These are the activations of a small neural network, seen along a few directions. Each row is one input.
Each table varies a few parts of the input and shows all the possible inputs, shuffled.
A made-up example of a description, with smaller parts first: one of 3 separate values, together with either a single point or one of 11 places along a line or (one of 4 places along a line, together with one of 5 places around a ring).
Shared parts are said once, and a part with two or three values counts as separate values.

Other details of the inputs shift rows strongly along two fixed directions, in all tables alike. That doesn't count.

A family of inputs:
R1: [-13,  -1, -12,  -7,  -6,   8,  -9, -15, -21,   0,  10,   1]
R2: [ 10,  13,  -2, -11,  -6,  10,  -8,  41,  23,  -3,  -6, -13]
R3: [  9, -13,  17,  16,  -1,  -9, -10, -20,  17,  22,   4,   3]
R4: [ -4, -10,   6,   6,  13,  -4,   1, -24,   2,   7,  -3,   2]
R5: [ -1,   0, -11,  11,   2,   1,   8, -23, -36, -11,  -4,  11]
R6: [  4,   9,  -3, -15,  -2,  14,  -4,  38,  18,  -4,   1, -15]
R7: [ -1,  -8,   9,   4,   5,   4,   0, -19,  -6,  14,   4,  -4]
R8: [  1,  -9,  22,  11,  12,  -9, -10, -26,  18,  11,  -5,   8]
R9: [  1,  10,  -3,  -3,  -8,  -1,   0,  13,   3, -10,  -2,   5]
R10: [  3,   0,  -8,  17,  -4,   2,   5, -20, -30,  -5,   1,  11]
R11: [  8,   9,  11, -10,  19,  10,   9,  33,  22,  -2, -16, -18]
R12: [ -6,  12,   2, -19,  11,  11,  -7,  30,  21,  -7, -13, -13]
R13: [-13, -12,  19,  -1,   7, -14, -10, -20,  16,  18,  -2,   9]
R14: [ -3,  15, -28,   2, -12,  10,   2,   3, -32, -24,   1,   7]
R15: [ -7,   8, -37, -12,  -9,   8,  18,   3, -44, -23,  10,  -3]
R16: [  1,  -8,   8,   5,   9,  -1,   2, -18,   5,  12,   6,  -5]
R17: [ -4,   7,  -2,  -9,   0,  -2,   0,   7,   2, -14,  -8,   5]
R18: [  8,   2,  -8,  15,   1,  -2,   7, -13, -14,  -8,   2,   6]
R19: [ -5, -12,   4,  -2, -12,  -2,  -8, -12,   1,  12,  12,   7]
R20: [ 19,   7,  12,   2,   2,   5,   5,  35,  23,   5, -10, -15]
R21: [  9,   6,   1, -10,   1,   0,  11,  42,  23,  -3,   2, -16]
R22: [  4, -18,  19,  12,   2,  -5,  -7, -20,  17,  22,   9,   0]
R23: [ 13,  10,   4,  -6,  -1,  -4,   8,  45,  28,  -2,  -5, -15]
R24: [ -4,   6, -31,  -6,  -3,   1,  23,   6, -36, -19,  10,  -5]
R25: [-16, -12,  18,  -8,   3,  -7, -16, -21,  16,  16,  -3,  10]
R26: [ -8,  -4,   6,   4,   1, -14,  -3, -17,  -1,  -1,  -3,  12]
R27: [-12,   0,   5,  -1,  -1,   0, -18, -18,  -2,  -2,  -5,  12]
R28: [  4,   8, -35,  -2, -19,   2,  15,  14, -35, -21,   6,   3]
R29: [ -1,   3,  -5,   8,  -6, -10,   4,  -7, -11,  -5,   3,  11]
R30: [  3, -17,  23,  11,   0,   0,  -9, -18,  11,  25,   5,   1]
Each input here is: one of 5 places along a line, together with one of 6 places around a ring.
Q: The inputs of R17 and R26 match in every part but the place on the line of 5. If R19 is changed in the same way as R17 into R26, which row does it become?
A: R21

A family of inputs:
R31: [  7,  19, -13, -18,  10,  10,  11,  50,  18, -25, -11, -18]
R32: [ -8,  -9,  32, -10,  -4,  -5, -24,   2,  38,  30,  -3,  -1]
R33: [ -8,  -9,  32, -11,  10,  -7, -18,  -3,  43,  24,  -8,  -3]
R34: [ 15,  17, -31,   5,   4,   9,  33,  21, -41, -32,  -7,  -8]
R35: [ -9,   2,  -9,   3,  -1,  -1,  -6, -20, -14,  -7,   0,   9]
R36: [ -5,  16, -37, -12,  -1,   8,  24,  18, -36, -34,   2,  -4]
R37: [ -3, -18,   1,  20,  -7, -15,  -3, -42, -16,  14,  12,  18]
R38: [ 11,  -8,  34,   5,  13,   0, -10,   7,  45,  25,  -1, -15]
R39: [ -3, -19, -17,  23, -13,  -8,   5, -57, -44,   8,  20,  17]
R40: [-12,  -9,  12,  -4,  -9,  -4, -18, -17,   4,  13,   8,  11]
R41: [ -6, -16,  -9,  25, -10, -14,   4, -58, -46,   2,   8,  26]
R42: [ 10,  -7,  38,   5,  15,   1,  -7,   6,  42,  25,  -7, -10]
R43: [  7,  27, -26, -15,  -3,  15,  10,  50,  -7, -29,  -6, -12]
R44: [  5,  13,  -9, -16,  -3,  11,   0,  42,  14, -15,  -6, -10]
Q: Describe the family of inputs behind these rows.
A: either one of 6 places around a ring or (one of 2 separate values, together with one of 4 places along a line)

A family of inputs:
R45: [ -4, -19,  26,   7,   0, -13, -16, -24,  28,  27,   9,   7]
R46: [ 12,  13, -35,  -3,  -5,   8,  24,  31, -25, -26,   3, -12]
R47: [ -5, -18,   5,   7,  -4,  -3,  -6, -34, -13,  16,   8,   7]
R48: [  7,   5,  12, -16,  12,   4,   8,  41,  37,   1,  -4, -20]
R49: [-13, -14, -18,  12,  -9,  -8,   6, -42, -43,   3,  18,  15]
R50: [ -7, -15,   5,  10,  -7,  -7,  -9, -34, -13,  20,  10,   8]
R51: [ -3,  -8, -16,  20,  -8,  -1,  -1, -45, -42,  -5,  12,  17]
R52: [ 10,  14, -31,   1,   4,   9,  21,  27, -21, -29,  -7,  -8]
R53: [  7,  -9,  34,   4,   1,  -4, -21,  -5,  47,  30,  -2,  -2]
R54: [  8,  12,   8, -14,  18,   2,  12,  34,  26,  -9, -14, -17]
R55: [  6,  -8,  49,   8,   6,  -6, -24,  -6,  51,  29,  -5,   2]
R56: [ 10,  14,  12,  -8,   9,  -5,   8,  36,  30,  -9, -14,  -9]
R57: [-11, -12, -16,  18,  -3,  -3,   1, -45, -44,   1,   5,  17]
R58: [-21,  -4,  17, -12,  -7,  -3, -31, -15,  18,  16,   2,   9]
R59: [ 11,  13, -33,  -2,  -9,   7,  26,  31, -32, -27,   1,  -8]
R60: [  3,  19, -31,  -7,   7,   3,  29,  24, -28, -31,  -5, -10]
R61: [ -5, -12, -19,  19, -20,  -4,   1, -48, -50,   1,  13,  23]
R62: [ -9, -14, -15,  14,  -1,   1,   3, -44, -42,  -1,   3,  15]
R63: [ -2, -12,  26,   6,  -1,  -5, -17, -23,  20,  30,   3,   3]
R64: [ -6,  18, -28, -20,  -9,   9,  -1,  31, -10, -27,  -2,  -3]
R65: [  7,  13, -35,  -4,  -6,   4,  30,  32, -32, -31,   5,  -6]
R66: [-10,  14,   0, -30,   2,  12,  -9,  39,  23, -12,  -9, -12]
R67: [ 12,  13,  22,  -6,  15,   8,  -1,  37,  40,   3,  -8, -20]
R68: [ -6, -11,   3,  12,   0, -14,  -5, -42, -10,   5,   3,  17]
R69: [ -2, -15,  31,  13,   2, -10, -18, -22,  23,  24,  -6,  12]
R70: [ -3,  17,   8, -24,  -3,   4, -13,  46,  33,  -6, -10,  -6]
R71: [ 10,  14, -16,  -4,   9,  15,  19,  25, -15, -23,  -4, -13]
R72: [  5, -10,  37,  -2,   6,  -1, -17,  -4,  43,  30,  -4,  -6]
Q: The inputs of R50 and R59 match in every part but one. If R60 is changed in the same way as R50 into R59, which row does it become?
A: R56
Q: Describe the family of inputs behind these rows.
A: one of 4 places along a line, together with either a single point or one of 6 places along a line
Q: Which other rows agree with R46 in the place on the line of 4? List them by row number.
A: R45, R51, R52, R53, R64, R68
Q: A walk changes only the place on the line of 6. It starts at R48 and steps to R47. List the rest of the walk in order.
A: R72, R71, R62, R54
Q: A walk changes only the place on the line of 4. It starts at R70 and steps to R64. List the rest of the walk in order.
A: R58, R66
